These are the activations of a small neural network, seen along a few directions. Each row is one input.
Each table varies a few parts of the input and shows all the possible inputs, shuffled.
A made-up example of a description, with smaller parts first: line(4) and (point or ring(9) or (values(3) and ring(5))).
Shared parts are said once, and a part with two or three values counts as separate values.

Other details of the inputs vary at random and push rows far along three fixed directions, the same in every table; ignore that.

Table:
row 1: [ -7  19   1  -7   8 -10   4  10 -15  -2 -11   2  11]
row 2: [-13  -8  -7 -13 -19  11   6  -4  -2  -8 -36   4 -21]
row 3: [-10  -9  -1 -25 -20  13   3 -26  23   3 -11   5 -14]
row 4: [  0  -8  -5   6  -4   9   3  -8   4 -12 -25 -13 -10]
row 5: [ 27 -11   4  27  11   6  -8 -12  23   9  41 -22  14]
row 6: [  4  18   8 -20   2  -6  -2 -15  13  16  29  -1  21]
row 7: [ -3   7  -1 -21 -10   0  -1 -13   4   6   6   4   5]
row 8: [-11  21  12 -23   5 -18  -3  16 -11  14  20  29  10]
row 9: [  7  -3  -2  23  10  -4  -4  16 -15  -8   2  -5   3]
row 10: [-16  -6  -7 -14 -13   9   7  -6   1 -11 -37   6 -21]
row 11: [-15   8   9 -28 -15  -2  -4   4   3  20  15  31  -3]
row 12: [ -5   5   0   2   4 -10  -1  19 -19   0   3  13   2]
row 13: [-10   1  -5 -12 -10   3   5   1  -9  -5 -27   3 -10]
row 14: [ 25   3  -8  28  22  -8   0   2 -13 -15   9 -35  21]
row 15: [ -3  -9  -5  32  14  -7   7  30 -26 -18 -29  -4 -10]
row 16: [ 24   0  -2   8   5   7  -6 -26  21   4  30 -27  19]
row 17: [  3 -14 -10  -1 -14  17   1 -20  12  -8 -14 -13 -13]
row 18: [ 11 -35  -4  27  -3  17   1 -15  24  -8  -5 -16 -19]
row 19: [-12   8  -7  -8  -4  -1   7  11 -19 -10 -31   3  -9]
row 20: [  9 -15   3   6  -8  14  -6 -15  26  11  20  -4  -6]
row 21: [  4   7  -3  12  18  -8   3   5 -10 -13 -10 -16  11]
row 22: [  2 -10  -4  21   4   2  -3  13 -10 -10  -9  -5  -9]
row 23: [  7  19   6 -21  -1  -5  -5 -15  11  16  29  -2  20]
row 24: [ -7  11   1   8  18 -19   3  30 -26  -5  -6  13   4]
row 25: [  8  -1  -4  28  16 -12  -1  28 -30 -15  -3  -7   4]
row 26: [ 12 -22 -14  21  -3  15   3 -15   6 -19 -21 -30 -10]
row 27: [ -5 -25  -2   9  -9  11   2  -4  12  -7 -16   3 -23]
row 28: [ -4 -28  -5  17  -7  13   4   1   4 -14 -27   0 -26]
row 29: [  6  19   6 -20   0  -3  -5 -14  12  17  29  -1  21]
row 30: [ -5  17   6  10  21 -20   0  31 -25   2   7  10  14]
row 31: [  0  -6   7 -15 -17  10  -6 -11  20  17  21  14  -7]
row 32: [-23   4  -4 -32 -28   8   1  -3  -8  -6 -36  21 -21]
row 33: [  6   9   8 -10  -3  -5 -11  -5  10  18  41  11  13]
row 34: [ 14 -20 -12  25   1  13   5  -9   0 -19 -26 -30  -9]
row 35: [  5   1   0  29  23 -15   0  27 -23 -15  -6  -5   5]
row 36: [  3  22   3 -18   3  -9  -5  -7  -1  10  23   0  21]
row 37: [-15   5  -5  -8   1  -6   9   9 -16 -13 -32   5  -7]
row 38: [ -2  23   2  -6  16 -19   4  11 -18   2   4   0  21]
row 39: [ -1  -4   8 -14 -17   9  -7 -11  21  17  20  14  -7]
row 40: [-6 -2  7 -8 -6  1 -1 -1  8 13 13 16 -3]
row 41: [-10 -14   5 -11 -22  17  -2 -12  24  11  -2  16 -21]
row 42: [-5 -1  8 -9 -7  1 -2  0  8 12 13 15 -4]
row 43: [ -4  15   5  10  21 -22   2  31 -26   2   7  11  14]
row 44: [ -7  30   5 -37  -4 -14  -4  -5  -7  16  23  18  22]
row 45: [  5  17   7 -22   4  -8  -2 -16  14  13  29   0  21]
row 46: [ 25 -12   6  27  13   3  -6 -14  25   9  40 -22  14]
row 47: [-4  1  2 -5 -4 -4 -4  7 -5  6 11 14 -1]
row 48: [-15  35   7 -24  11 -21   2  16 -20   9   3  17  21]
row 49: [-12   0  -2 -15 -10   5   6  -5  -1  -3 -24   6  -9]
row 50: [-3  2  4 -4 -3 -2 -2  9 -4  9  9 14 -1]
row 51: [ -9  15  -2  -5   9 -13   5  15 -23 -13 -24   3   5]
row 52: [ -6  11   3 -20  -4  -1   0 -12  10   5   2   5   6]
row 53: [ 11 -18   1   5 -11  13  -6 -18  22   8  22  -2  -5]
row 54: [ 12 -29  -7  14 -10  24   5 -35  34  -6  -9 -30 -14]
row 55: [ -7  12   3   9  17 -18   1  31 -26  -6  -7  13   5]
row 56: [  1   5  -7  17  17  -7   7  13 -20 -16 -23 -15   5]
row 57: [ 21  -3  -5  45  30 -10   0  23 -18 -11  10 -24  13]
row 58: [-16 -14  -1  -2 -14  11   4   7   1  -2 -27  16 -28]
row 59: [-25  -7   1 -21 -25   7   1  11  -5   4 -25  32 -28]
row 60: [ -4  10   2 -20  -8   3  -1 -10   7   9   3   3   4]
row 61: [-10  -5  -1 -21 -15   9   4 -17  12  -1 -17   7 -11]
row 62: [  5 -14  -6  -1 -14  17   2 -18  14  -7 -16 -14 -13]
row 63: [ 25 -17  -3  49  28  -1  -1   5   5 -12  13 -32   9]
row 64: [ 27 -12   0  25  10   5  -8 -15  20   7  43 -22  13]
Each input here is: values(2) and line(4) and ring(8).
Question: Changing only the line(4) part turns row 2 into row 7. The same change can be made to row 13. Which row results?
Answer: row 26
Question: Changing only the line(4) part turns row 32 into row 51. The same change can be made to row 25. Which row results?
Answer: row 8
Question: Change only the values(2) part in row 48. List by row number the other rows that result.
Answer: row 30
Question: Change only the ring(8) part in row 49. List by row number the other rows that result.
Answer: row 1, row 4, row 6, row 38, row 48, row 54, row 56
Question: Change only the line(4) part in row 35. List by row number the other rows that result.
Answer: row 33, row 39, row 46
